These are the activations of a small neural network, seen along a few directions. Each row is one input.
Each table varies a few parts of the input and shows all the possible inputs, shuffled.
A made-up example of a description, with smaller parts first: line(4) and (point or line(9) or (values(3) and ring(5))).
Shared parts are said once, and a part with two or three values counts as separate values.

Other details of the inputs vary at random and push rows far along two fixed directions, the same in every table; ignore that.

Rows:
row 1: [ 20.4  24.8  24.2 -28.0 -11.8 -25.4   8.2   2.2   8.4  11.5   9.7]
row 2: [ 29.5 -13.6  -1.0 -21.6  32.0  -6.3 -22.4  54.4  36.3  17.1 -36.8]
row 3: [  7.6  28.5  10.3 -39.1   3.8  -9.0  17.4  -3.8   9.8   9.9  15.9]
row 4: [-12.0 -16.5 -14.4  34.6 -13.2  13.2   2.6  -7.7  -7.5  -7.4  -9.9]
row 5: [  2.6 -15.3  -9.3  40.7 -25.3  20.2  -9.0 -12.5   3.4   6.9  -7.4]
row 6: [ -1.5 -20.5 -19.3  18.0  21.5  26.5 -15.7  16.3   9.6   1.9 -26.5]
row 7: [  8.8 -19.4 -10.4   0.9  20.7 -10.0  -2.4  32.8   3.4  -8.8 -23.9]
row 8: [ 10.5  22.6  10.2 -26.0  -0.6 -15.8  31.9  -2.4  12.1   9.4  -0.9]
row 9: [  3.4  21.2  23.8 -43.0   7.1 -20.4  -6.3  -0.8  -4.3  -2.8  21.1]
row 10: [ 15.8  -9.2  -6.9  -5.5  14.7  10.2 -17.9  24.3  19.2   9.5 -19.5]
row 11: [-11.1   6.6   1.8   5.5 -18.2  12.8  -4.5 -28.8 -12.5  -1.6  27.3]
row 12: [-20.6   5.7  -5.4  13.9 -16.6  15.2   9.7 -35.4  -8.2   8.0  26.4]
row 13: [  1.9 -15.5   0.6  -9.6  24.0   4.9 -29.9  25.4  12.5   8.3  -6.7]
row 14: [ 16.5  20.9  14.1 -19.4  -7.1 -16.3  31.9  -1.2  13.5  10.3  -7.1]
row 15: [ 20.1 -18.6  -9.6 -19.8  44.6 -12.2 -12.8  58.4  15.1  -8.8 -37.2]
row 16: [ 16.7  21.0  30.1 -28.5  -9.2 -33.9  -2.3   3.8  -1.8   6.3   9.3]
row 17: [-11.3 -12.3  -8.9  45.0 -30.5  13.7  11.3 -20.1 -12.6  -8.0  -6.7]
row 18: [  2.2  22.4  15.9 -13.8 -24.7 -13.1  11.7 -23.6  -5.1   5.5  27.7]
row 19: [-20.1 -21.3   0.0  20.7  -1.5  14.0 -33.1 -12.7 -14.8  -5.3  13.1]
row 20: [ -2.3  26.5   4.0 -10.1 -16.1   0.8  35.1 -31.3  -4.6   1.8  16.4]
row 21: [-15.0  25.7   2.0 -11.1  -8.7  -3.8  31.3 -24.0 -12.3  -9.9  20.5]
row 22: [-22.3  24.0   2.8  -9.0  -4.5  -8.9  32.4 -24.8 -11.5  -4.6  23.3]
row 23: [ -3.9 -16.2 -12.6  -1.3  35.8  -6.8  -6.2  30.7   3.2  -9.0 -16.5]
row 24: [  0.2   7.8   3.3   4.1 -18.8 -16.7  32.4 -14.0 -16.0 -10.6   7.9]
row 25: [ 11.6 -16.4   8.7  -4.7  11.6  -9.8 -37.7  26.5   4.3   2.2 -13.9]
row 26: [  9.4  22.5  25.1 -39.8   1.2 -24.6  -5.4  -0.2  -4.1  -0.8  17.4]
row 27: [  0.4 -22.3 -17.2  18.1  15.1  16.1 -15.0  24.7   5.6  -8.1 -29.7]
row 28: [-23.1 -11.1 -17.4  33.2  -0.2  25.4   2.7 -21.5  -6.3   3.7   0.8]
row 29: [ -3.3 -13.9  -7.3  24.0 -12.9  21.3 -24.8  -9.9  -5.7  -1.3   5.1]
row 30: [-30.9 -38.0 -37.0  71.7 -12.1  38.8 -13.4 -24.7 -29.5 -25.3   0.8]
Description of these inputs: line(5) and line(6).
Question: The inputs of row 26 and row 15 match in every part but the line(6) part. If row 25 is changed in the same way as row 26 into row 15, which row does it become?
Answer: row 7
Question: Which other rows does row 2 become when the line(5) part takes its other values? List them by row number.
Answer: row 3, row 5, row 10, row 12
Question: Which other rows does row 17 become when the line(5) part takes its other values? List them by row number.
Answer: row 4, row 21, row 22, row 27

Rows:
row 31: [-13.7  24.6   0.4  -1.2 -13.3   9.9  25.0 -43.2  -1.3  16.6  26.8]
row 32: [  8.1 -47.5  -9.2  49.8  -3.2  25.7 -56.1  27.5   4.6  -6.4 -44.5]
row 33: [ 18.1   7.2  19.9 -21.8  -5.6 -27.2 -18.2  29.4  13.5   4.1  -6.4]
row 34: [ 24.9   1.4   9.8 -23.6   4.1 -31.8 -15.0  31.0   1.5  -9.5   2.6]
row 35: [ 31.9   1.7  22.7 -23.1  -3.3 -18.5 -12.2  16.3  19.2  17.7 -12.1]
row 36: [ 25.3   9.2   5.6 -14.8   6.9 -12.2  17.6  20.5  25.5  21.0 -22.7]
row 37: [-23.3 -36.9 -20.4  55.6 -11.6  41.8 -42.0 -28.8 -34.7 -22.2  15.3]
row 38: [ 14.3  13.1   6.0 -17.0   7.6 -13.5  19.8  27.2  16.3   3.5 -29.4]
row 39: [ 18.2   1.6 -14.8 -22.1  17.9 -14.8  34.8  31.1   9.5 -10.1 -18.4]
row 40: [-29.3  28.5  -8.9  -4.8 -10.3  14.8  41.8 -36.5  -3.0  -4.7  27.5]
row 41: [ 19.6   4.7  -4.3 -21.2  14.9 -20.5  21.2  27.8   3.2  -9.1 -21.8]
row 42: [ 13.0  11.3  -4.8 -17.4  11.0  -6.8  33.8  30.9  23.3   2.2 -25.9]
row 43: [-18.9  21.1  18.8  -7.8 -22.0   6.7  -2.6 -39.4 -19.3  -3.5  35.1]
row 44: [ 27.7   0.5  18.9 -21.6  -7.4 -26.4 -18.8  22.7  21.9  21.1  -1.0]
row 45: [-36.0 -21.4 -27.4  56.2  -8.4  47.0 -15.2 -25.1 -12.1  -7.7  -7.1]
row 46: [ -3.4  -8.2  11.5  -8.0  24.9 -50.9  23.7  33.8  -6.2  -8.9 -19.6]
row 47: [ 14.4 -44.3 -15.3  51.4  -0.2  29.3 -37.7  18.6  14.8  12.2 -45.9]
row 48: [ 10.3 -42.4 -35.8  55.1   6.3  36.4  -9.4  24.5  24.7  14.0 -41.0]
row 49: [  1.4  14.5  13.3 -32.2  25.3  -2.6  -7.8  16.8  12.0   3.5 -12.1]
row 50: [ 28.8   2.0  13.9 -24.5   7.9 -24.7  -7.5  24.2  -0.3 -12.4  -9.4]
row 51: [-13.7  13.8  13.7  -4.7 -29.8   0.8 -11.2 -40.6  -9.6  17.8  52.0]
row 52: [-18.8  14.1   5.6  -4.4 -20.3  -4.0  -5.7 -34.3 -31.4 -14.5  56.9]
row 53: [-15.6  24.6 -10.2  -0.2 -10.9  15.8  38.9 -43.5   5.3  15.8  34.1]
row 54: [-25.4  17.1 -19.1  -6.2  -4.8   8.4  43.5 -37.1 -18.0 -17.3  34.8]
row 55: [ 19.0  12.0  16.6 -19.3   4.7 -15.0   6.2  22.7  13.4   2.0 -27.8]
row 56: [ 24.7   5.1   6.5 -22.3  12.4 -21.3   8.0  23.7   1.1 -10.5 -20.1]
row 57: [-45.3   5.4   6.8   6.8   4.8 -27.1  32.6 -32.5 -33.5 -16.0  32.5]
row 58: [-20.2 -28.7 -18.5  57.4 -14.1  48.5 -31.0 -35.1  -9.0   9.6   0.0]
row 59: [ -7.7  13.7  16.8  -7.0 -24.0   8.1  -5.3 -45.5 -10.9  15.0  39.1]
row 60: [  1.7   6.7  -6.9 -33.7  35.2  -9.2   7.6  21.0   2.9  -8.2  -7.3]
row 61: [-13.8 -43.5 -13.6  33.2  14.3  30.9 -75.7  31.2   4.2   0.4 -14.7]
row 62: [-16.3  18.9   2.3  -6.6  -9.0   2.4  16.9 -39.3 -27.4 -15.8  30.6]
Question: The inputs of row 61 and row 33 match in every part but one. If row 37 is changed in the same way as row 61 into row 33, which row does it become?
Answer: row 50
Question: What is each input in this table made of?
Answer: values(2) and (point or (values(3) and line(5)))
Question: Which other rows does row 45 become when the values(2) part takes its other values? List them by row number.
Answer: row 38
Question: Which other rows does row 31 become when the values(2) part takes its other values? List them by row number.
Answer: row 36
Question: Which other rows does row 44 become when the values(3) part takes its other values? List them by row number.
Answer: row 33, row 34

Rows:
row 63: [ -8.6   6.5  -3.7   3.1  -5.5   4.2  14.1 -14.5  -4.3  -2.0   8.0]
row 64: [ -6.4   4.5  -1.5   5.3  -7.1  -1.9  14.1 -12.4  -9.3  -6.9   7.0]
row 65: [ -1.9 -17.9 -13.9  11.5  19.0  13.9 -13.5  19.4   9.1   1.0 -20.0]
row 66: [  5.0   7.2   8.2   7.2 -23.0   0.7   4.0 -15.7   0.3   7.3   4.4]
row 67: [ -4.1   5.2   3.7   0.5 -11.0   2.1  -0.5 -15.0  -7.3  -1.0  14.1]
row 68: [ -5.7   5.5   3.1   0.1  -9.0   3.4  -0.4 -16.6  -5.1   1.7  14.6]
row 69: [ -7.6   3.0   5.4   2.4 -10.1  -4.5  -1.0 -13.1 -10.4  -3.1  14.9]
row 70: [ 26.3  35.2  23.0 -73.8  30.7 -43.3  27.1  35.4  20.6   5.7  -5.7]
row 71: [ -6.6   5.9  -3.1   3.3  -7.0   2.9  14.2 -13.2  -6.7  -4.6   7.5]
row 72: [  2.6 -21.7  -8.1   8.4  19.5  13.5 -31.1  22.3  10.3   5.5 -17.2]
row 73: [ -9.8   3.4  -1.1   5.2  -5.4  -3.8  14.0 -12.3 -10.6  -6.4   7.4]
row 74: [  5.8 -22.9  -5.4  10.0  14.3   6.1 -30.5  25.1   5.5  -1.6 -18.4]
row 75: [  7.2 -19.7  -5.4   6.6  13.5   6.4 -29.2  23.8   6.5  -0.2 -17.8]
row 76: [  3.8   6.0  -1.1  10.0 -18.9   0.4  18.9 -13.3   1.4   4.6   1.3]
Question: The inputs of row 70 and row 75 match in every part but one. If row 73 is changed in the same way as row 70 into row 75, which row does it become?
Answer: row 69
Question: What is each input in this table made of?
Answer: values(2) and (point or line(6))
Question: Which other rows does row 65 become when the values(2) part takes its other values? List them by row number.
Answer: row 72
